A small network was shown many inputs. Here are its activations along a few directions, one row for each input.
Each table varies a few parts of the input and shows all the possible inputs, shuffled.
Descriptions start from the smaller parts, as in this example, which fits no table here: one of 6 places along a line, together with either a single point or one of 9 places around a ring or (one of 3 separate values, together with one of 5 places around a ring).
Shared parts are said once, and a part with two or three values counts as separate values.
In the rows, zero is written as 128.

Other details of the inputs shift rows strongly along two fixed directions, in all tables alike. That doesn't count.

Table:
x1: [215 150 148  89 123 147 134 156 144 107 117 134]
x2: [119 129 119 122 128 110 123 124 125 143 127 141]
x3: [124 129 117 164 131 164 142 110 130  94 122 103]
x4: [117 116 130 117 131 112 126 125 120 132 135 137]
x5: [123 130 121 167 130 167 144 116 129 100 122 100]
x6: [113 119 133 118 118 117 130 132 128 140 130 135]
x7: [114 130 121 120 126 109 124 129 131 140 123 138]
x8: [115 121 134 123 114 119 127 126 114 134 137 144]
x9: [116 133 122 122 125 115 119 126 123 147 128 139]
x10: [113 117 135 116 128 116 127 126 129 131 129 140]
x11: [129 127 115 166 133 165 141 106 124  96 126 106]
x12: [112 121 136 124 114 116 134 134 122 133 131 141]
x13: [123 131 119 165 131 160 144 120 126 100 125  96]
x14: [124 142 108 163 142 155 137 121 134 114 116  91]
x15: [118 126 129 120 123 116 121 123 128 146 135 136]
x16: [129 142 108 164 142 166 131 109 130 114 119  99]
x17: [112 131 129 123 134 114 126 136 130 144 121 139]
x18: [225 154 147  83 119 137 135 159 138  93 121 140]
x19: [133 126 110 166 137 167 130 124 143 117 135  96]
x20: [114 125 133 121 133 109 128 135 132 142 130 130]
x21: [124 129 118 158 135 160 140 119 132 107 123  91]
x22: [117 125 134 121 132 117 120 123 127 144 133 139]
x23: [115 125 131 122 123 113 128 131 135 145 129 133]
x24: [117 119 133 122 126 111 130 127 115 125 137 143]
x25: [114 123 132 120 133 111 125 126 135 137 128 138]
x26: [116 133 125 121 135 112 119 130 120 143 130 136]
x27: [126 133 111 160 141 153 136 111 140 106 123  92]
x28: [114 119 142 125 121 119 127 132 116 132 130 142]
x29: [114 120 140 125 122 114 127 135 114 130 132 136]
x30: [124 140 104 161 143 153 134 115 136 107 116  94]
x31: [115 120 136 118 127 122 123 124 120 138 134 141]
x32: [116 112 133 129 120 123 125 144 122 135 144 145]
x33: [116 131 126 124 123 113 119 132 126 148 123 135]
x34: [117 115 133 118 130 117 126 121 123 133 133 142]
x35: [115 123 127 119 124 110 125 125 136 139 130 135]
x36: [221 155 147  92 126 144 125 153 146 114 116 131]
x37: [126 129 112 160 126 168 134 105 128 110 129  95]
x38: [117 111 131 124 124 124 121 142 128 141 143 139]
x39: [113 119 132 121 115 113 131 128 123 127 132 143]
x40: [230 157 149  84 118 143 131 158 130  99 126 141]
x41: [114 132 124 123 125 112 126 135 130 146 122 136]
x42: [120 121 126 121 126 111 124 121 130 142 133 138]
x43: [215 149 140  85 115 141 132 150 145 105 120 135]
x44: [115 120 138 125 112 117 127 132 117 134 132 139]
x45: [117 126 131 120 133 112 120 127 125 142 136 133]
x46: [125 140 106 164 142 160 135 111 138 107 114  97]
x47: [126 141 110 165 141 156 130 118 130 115 116  90]
x48: [119 121 130 121 134 112 124 121 129 139 132 141]
x49: [115 121 138 123 123 121 126 126 114 131 135 147]
x50: [113 119 132 117 129 112 128 129 127 130 131 133]
x51: [115 121 134 117 128 117 123 127 118 136 137 135]
x52: [116 124 135 122 131 110 121 133 127 143 130 129]
x53: [116 123 121 128 131 119 118 145 131 148 136 140]
x54: [119 122 128 120 135 107 124 124 127 137 134 136]
x55: [118 128 124 122 137 112 123 124 125 140 125 144]
x56: [113 124 136 122 132 114 127 132 134 143 127 136]
x57: [127 127 116 162 124 165 134 112 130 111 123  91]
x58: [118 124 133 122 122 113 121 129 130 146 129 132]
x59: [118 117 130 123 117 114 130 123 117 129 135 146]
x60: [219 149 150  88 122 148 127 154 139 108 117 133]
x61: [115 130 131 124 133 115 119 133 125 145 121 137]
x62: [118 129 121 121 137 107 123 128 123 139 128 138]
x63: [118 116 128 118 121 115 127 121 123 136 134 140]
x64: [126 128 119 160 134 161 134 116 127 108 124  89]
Each input here is: one of 4 places along a line, together with either a single point or (one of 3 separate values, together with one of 5 places around a ring).
Changing only the place on the line of 4 turns x56 into x5. The same change can be made to x42. Which row results?
> x59
Change only the choice among 3 separate values in x5. List by row number the other rows that result.
> x12, x13
Start at x9 and move only the place on the line of 4, one step at a time. The first step leads to x15. Which rows follow, in order?
> x37, x8
Change only the choice among 3 separate values in x4. List by row number the other rows that result.
> x34, x63

Table:
x65: [122 132 124 162 134 160 139 111 158 121 116  73]
x66: [ 31 106 116 133 112  71 135 108 115 156 123 164]
x67: [168 153 115 144 138 159 147 139 127  79 112 122]
x68: [ 74 138 113 169 167 132 120  86  94 126 112 105]
x69: [132 108 133  74 137  74 112 138 138 161 152 165]
x70: [ 42 103 124 126 148  77 102  70  87 172 144 158]
x71: [179 131 126 135 122 184 117 132 140 121 141 101]
x72: [191 119 156  99 119 143 137 131 137  98 139 134]
x73: [ 72 112 125 170 101 148 137 107 116 123 118  98]
x74: [129 113 145  88  99  92 115 139 102 150 157 192]
x75: [157 134 144  73 113  88 139 140 137 118 115 151]
x76: [ 75 117 117 170 116 150 120 115 134 151 120  89]
x77: [119 128 128 171 158 164 136 131 143 113 125  79]
x78: [122 135 147  85  88  76 127 148 111 158 129 179]
x79: [198 141 121 116 118 149 111 143 136 137 142 139]
x80: [116 128 131 172 127 179 146 134 109  97 126  92]
x81: [161 146 129  95 142 101 117 171 140 143 120 165]
x82: [186 155 130 121 131 141 115 172 133 131 121 136]
x83: [131 128  87 168 145 168 128 102 147 117 133 106]
x84: [117 124 131 161 120 161 155 104 139  95 113  83]
x85: [ 48  87 116 146 133 104 132  88 115 124 154 134]
x86: [165 143 126 132 146 151 146 136 133  72 115 106]
x87: [159 139 133  74 128  92 125 146 156 145 115 139]
x88: [125 110 176  85 127  74 129 164 118 133 133 168]
x89: [ 45 108 112 157 160  99 125 124 127 148 135 114]
x90: [159 150 123  87 121  96 124 150 152 153 115 156]
x91: [128 110 122 167 114 185 141 106 114 102 143  96]
x92: [165 122 131  83 118 110 128 134 125 120 135 183]
x93: [184 154 139 121 117 141 132 163 113 103 124 144]
x94: [119 133 122 175 142 177 125 140 129 123 126  82]
x95: [180 126 133 133 138 170 127 122 156 112 138  97]
x96: [ 39 114 116 140 111  79 112 124 118 196 133 147]
x97: [188 174 135  92 134 126 122 107 124 122  98 127]
Changing only one part turns x79 into x96. The same change can be made to x92. Which row results?
> x66
What is each input in this table made of?
> one of 3 separate values, together with either a single point or (one of 2 separate values, together with one of 5 places around a ring)
Which other rows agree with x86 in the choice among 3 separate values? List them by row number.
> x67, x68, x77, x80, x81, x82, x88, x89, x93, x94
Change only the choice among 2 separate values in x73. List by row number the other rows that result.
> x76
